Each row below is a small network's average activation on inputs in which a field has the value named, seen along a few directions.
Related values have similar rows: they may be neighbours, one step apart, or belong to one group.
In the rows, zero is written as 500.
Strong random noise was added to every row along 22 fixed directions; ignore it. To show where, here is one row again and again, with new noise each time:
[428 420 545 271 534 304 411 657 570 782 512 435 481 508 482 802 727 643
 404 692 361 431 404 520 379 586 356 491 478 325 328 649]
[358 473 407 586 408 239 305 733 332 551 389 238 317 732 148 612 513 586
 354 586 312 375 453 584 591 562 330 441 579 438 600 689]
[454 523 376 534 486 633 499 538 552 327 566 354 694 150 495 446 363 718
 376 391 349 276 364 499 300 291 620 394 559 376 324 471]
[493 382 477 673 238 638 688 413 687 679 554 291 557 714 449 421 565 182
 758 444 600 318 785 461 323 487 485 506 322 433 748 338]
[545 456 444 825 647 729 539 571 789 748 586 640 530 471 489 552 413 614
 804 420 684 417 677 778 502 759 591 636 342 483 457 537]
[665 593 379 100 317 389 406 620 603 421 532 560 447 609 514 589 633 503
 401 828 699 458 443 604 617 553 318 254 190 640 245 696]
[591 510 364 331 655 425 545 651 337 709 622 641 578 559 800 568 470 642
 381 300 557 415 607 323 411 532 597 486 659 482 393 536]
[310 411 570 651 668 515 503 541 410 462 734  22 485 499 556 505 499 492
 514 858 555 424 534 468 280 367 350 512 559 426 528 338]
[299 258 551 786 609 571 152 455 523 708 520 448 638 668 235 478 152 680
 722 864 248 429 699 315 461 572 453 509 574 417 756 486]
[427 353 735 315 489 784 414 467 584 415 570 582 461 393 703 327 418 580
 672 317 341 506 447 600 738 352 546 479 167 470 693 366]
[440 603 477 294 452 539 266 618 584 737 620 694 691 653 488 743 542 533
 641 625 499 601 629 546 429 583 469 536 546 591 314 459]
[558 389 604 529 365 698 168 343 873 523 626 354 621 446 285 645 486 538
 570 537 392 137 519 707 588 319 606 609 189 372 510 275]
[647 554 300 506 433 438 522 593 620 504 482 535 381 492 610 661 396 539
 486 587 510 545 652 636 705 465 642 438 438 501 652 309]
[592 568 405 466 640 284 626 531 440 468 561 342 463 584 592 477 390 544
 648 682 408 482 623 547 422 366 355 342 356 548 616 485]
[465 587 317 618 575 494 870 517 698 581 560 691 585 431 445 401 535 438
 516 283 598 328 779 505 427 454 525 386 230 477 583 473]
[639 489 246 321 548 412 534 632 634 546 485 452 484 500 751 523 513 538
 597 616 689 453 465 579 456 631 560 381 337 533 419 465]
[382 442 802 467 505 326 545 347 431 436 392 663 598 527 529 366 502 403
 537 197 736 527 465 447 624 451 408 560 115 707 491 350]
[345 559 163 513 445 807 726 386 893 520 766 581 417 296 292 404 537 305
 666 566 612 326 791 375 375 326 450 506 389 441 643 277]
[388 447 338 509 618 471 541 372 636 324 521 462 652 390 426 543 427 700
 478 528 405 297 553 253 522 333 534 293 404 573 547 340]
[458 402 529 591 415 674 444 336 519 308 538 648 629 627 646 515 607 753
 512 571 546 450 491 556 847 582 767 512 499 665 451 363]
[598 646 535 148 443 308 373 431 477 514 474 603 572 404 305 519 441 445
 640 546 629 572 230 624 392 467 396 457 561 530 445 610]
[486 607 538 423 613 465 438 694 487 533 424 540 705 332 606 644 498 452
 225 491 677 659 389 401 323 539 583 465 651 487 280 439]
[561 628 564 376 461 299 772 504 549 444 474 594 670 342 399 424 351 561
 364 802 456 497 619 488 395 132 496 129 238 576 706 384]
[820 557 240 407 512 544 584 336 519 536 421 678 732 603 661 124 443 230
 537 238 532 338 533 365 349 522 877 512 617 343 728 461]


Field Miv:
p12: [262 663 365 276 421 418 603 284 743 303 577 572 534 350 344 718 686 421
 796 476 398 652 501 730 643 409 390 388 396 481 552 312]
p8: [517 480 619 587 575 385 386 386 287 405 348 272 860 769 274 586 538 505
 488 384 624 430 304 259 351 686 467 320 815 626 419 748]
p9: [658 529 398 477 509 471 670 439 401 628 481 596 419 382 784 506 421 494
 542 476 407 665 545 342 298 525 573 637 812 458 426 468]
p11: [346 245 330 516 141 314 199 482 472 638 574 382 525 789 416 430 340 381
 574 599 699 219 677 466 597 632 487 519 299 454 546 407]
p1: [412 515 498 535 521 418 523 814 438 440 385 393 508 482 641 587 519 496
 322 550 629 685 455 716 574 752 470 269 403 427 411 654]
p10: [526 616 628 451 429 296 452 539 421 298 451 251 531 611 387 394 400 360
 586 525 433 506 457 798 567 277 419 361 197 628 679 388]
p5: [621 520 602 579 548 269 561 426 245 449 590 531 781 596 605 528 289 561
 245 542 454 439 751 328 466 323 503 243 476 470 460 586]
p7: [645 388 331 803 284 476 561 108 514 307 465 336 430 574 456 435 415 360
 822 335 626 423 524 551 603 666 525 570 574 443 571 558]
p4: [473 514 689 593 738 342 640 534 395 710 487 724 610 494 629 385 281 549
 771 268 502 666 621 580 392 507 489 527 356 596 607 487]
p6: [444 651 596 462 316 490 569 519 541 593 501 770 547 383 297 330 521 311
 390 850 550 677 518 679 371 518 485 482 474 427 478 611]
p14: [634 585 567 631 502 588 528 513 700 469 209 425 624 481 375 499 533 537
 550 633 214 583 409 630 372 496 637 396 451 578 591 488]
p13: [441 283 707 523 517 641 648 521 459 746 618 562 330 340 525 666 581 714
 295 443 554 416 549 150 402 407 445 614 633 542 360 534]
p3: [668 391 535 291 192 749 437 567 538 861 694 623 527 566 525 764 514 517
 462 195 861 319 604 370 491 551 625 580 709 569 392 483]
p2: [566 469 592 440 341 408 530 501 345 462 435 529 689 692 796 317 597 586
 489 401 299 437 443 792 577 529 824 404 370 473 536 483]
The values of Miv form a line.
A walk along Miv starts at p7 and steps to its neighbour p5. Put p12, p11, p4, p6 in the order it reaches them.
Answer: p4, p11, p12, p6
List every value one step from p3, in the order listed.
Answer: p8, p10
List every value one step from p14, in the order listed.
Answer: p9, p1

Field Genav:
h13: [481 420 559 345 396 418 703 475 408 507 535 480 518 411 620 539 561 695
 518 452 718 436 359 596 561 469 640 342 521 554 582 417]
h1: [437 616 539 490 509 409 773 437 551 441 446 700 486 485 490 581 667 441
 477 559 588 707 567 418 575 468 471 471 487 673 505 412]
h7: [417 460 306 683 553 440 183 416 495 428 508 504 537 547 381 512 257 512
 585 537 381 495 585 453 634 551 579 616 649 414 572 374]
h12: [277 588 442 588 525 420 413 426 446 384 640 506 643 518 212 341 475 427
 377 629 679 358 543 512 436 416 446 472 456 565 431 454]
h6: [462 370 503 726 553 658 527 680 445 629 495 511 459 403 450 474 388 640
 146 468 466 348 620 208 399 513 473 525 592 390 401 674]
h10: [413 536 516 573 270 638 512 626 452 573 538 553 729 562 550 574 482 474
 324 454 574 517 671 433 450 476 650 456 639 535 433 372]
h11: [301 466 526 615 790 310 485 503 417 578 684 490 452 551 484 609 578 550
 498 596 677 488 504 688 638 696 466 591 583 364 561 526]
h14: [666 473 486 470 209 587 502 440 674 568 500 631 585 477 517 682 428 492
 482 439 504 434 670 392 501 511 421 440 381 516 304 587]
h9: [467 499 626 613 574 457 503 368 449 435 597 441 364 584 518 653 540 454
 590 453 738 564 591 477 655 459 349 692 455 700 453 313]
h3: [605 476 410 578 596 434 719 495 439 478 355 491 367 372 585 280 552 623
 435 462 589 411 310 540 426 537 647 557 508 558 502 529]
h4: [412 456 343 349 498 489 391 450 517 412 615 485 561 494 740 618 526 555
 575 529 449 536 522 507 617 539 554 470 527 391 450 379]
h5: [488 551 496 482 518 450 477 506 580 418 310 601 483 425 337 389 484 327
 380 500 392 606 463 387 501 483 448 449 401 444 553 561]
h2: [529 382 764 445 488 648 680 412 696 535 396 668 473 201 448 495 648 542
 284 339 604 421 331 428 520 467 548 473 310 453 457 572]
h8: [452 428 458 453 406 430 556 665 586 679 267 419 374 431 419 483 527 458
 507 522 500 544 396 414 339 499 555 483 468 560 641 379]
The values of Genav form a line.
A walk along Genav starts at h1 and steps to its neighbour h7. Put h13, h11, h3, h4 in the order it reaches them.
Answer: h3, h13, h4, h11
List every value one step from h10, in the order listed.
Answer: h6, h14
List every value one step from h12, in the order listed.
Answer: h2, h8
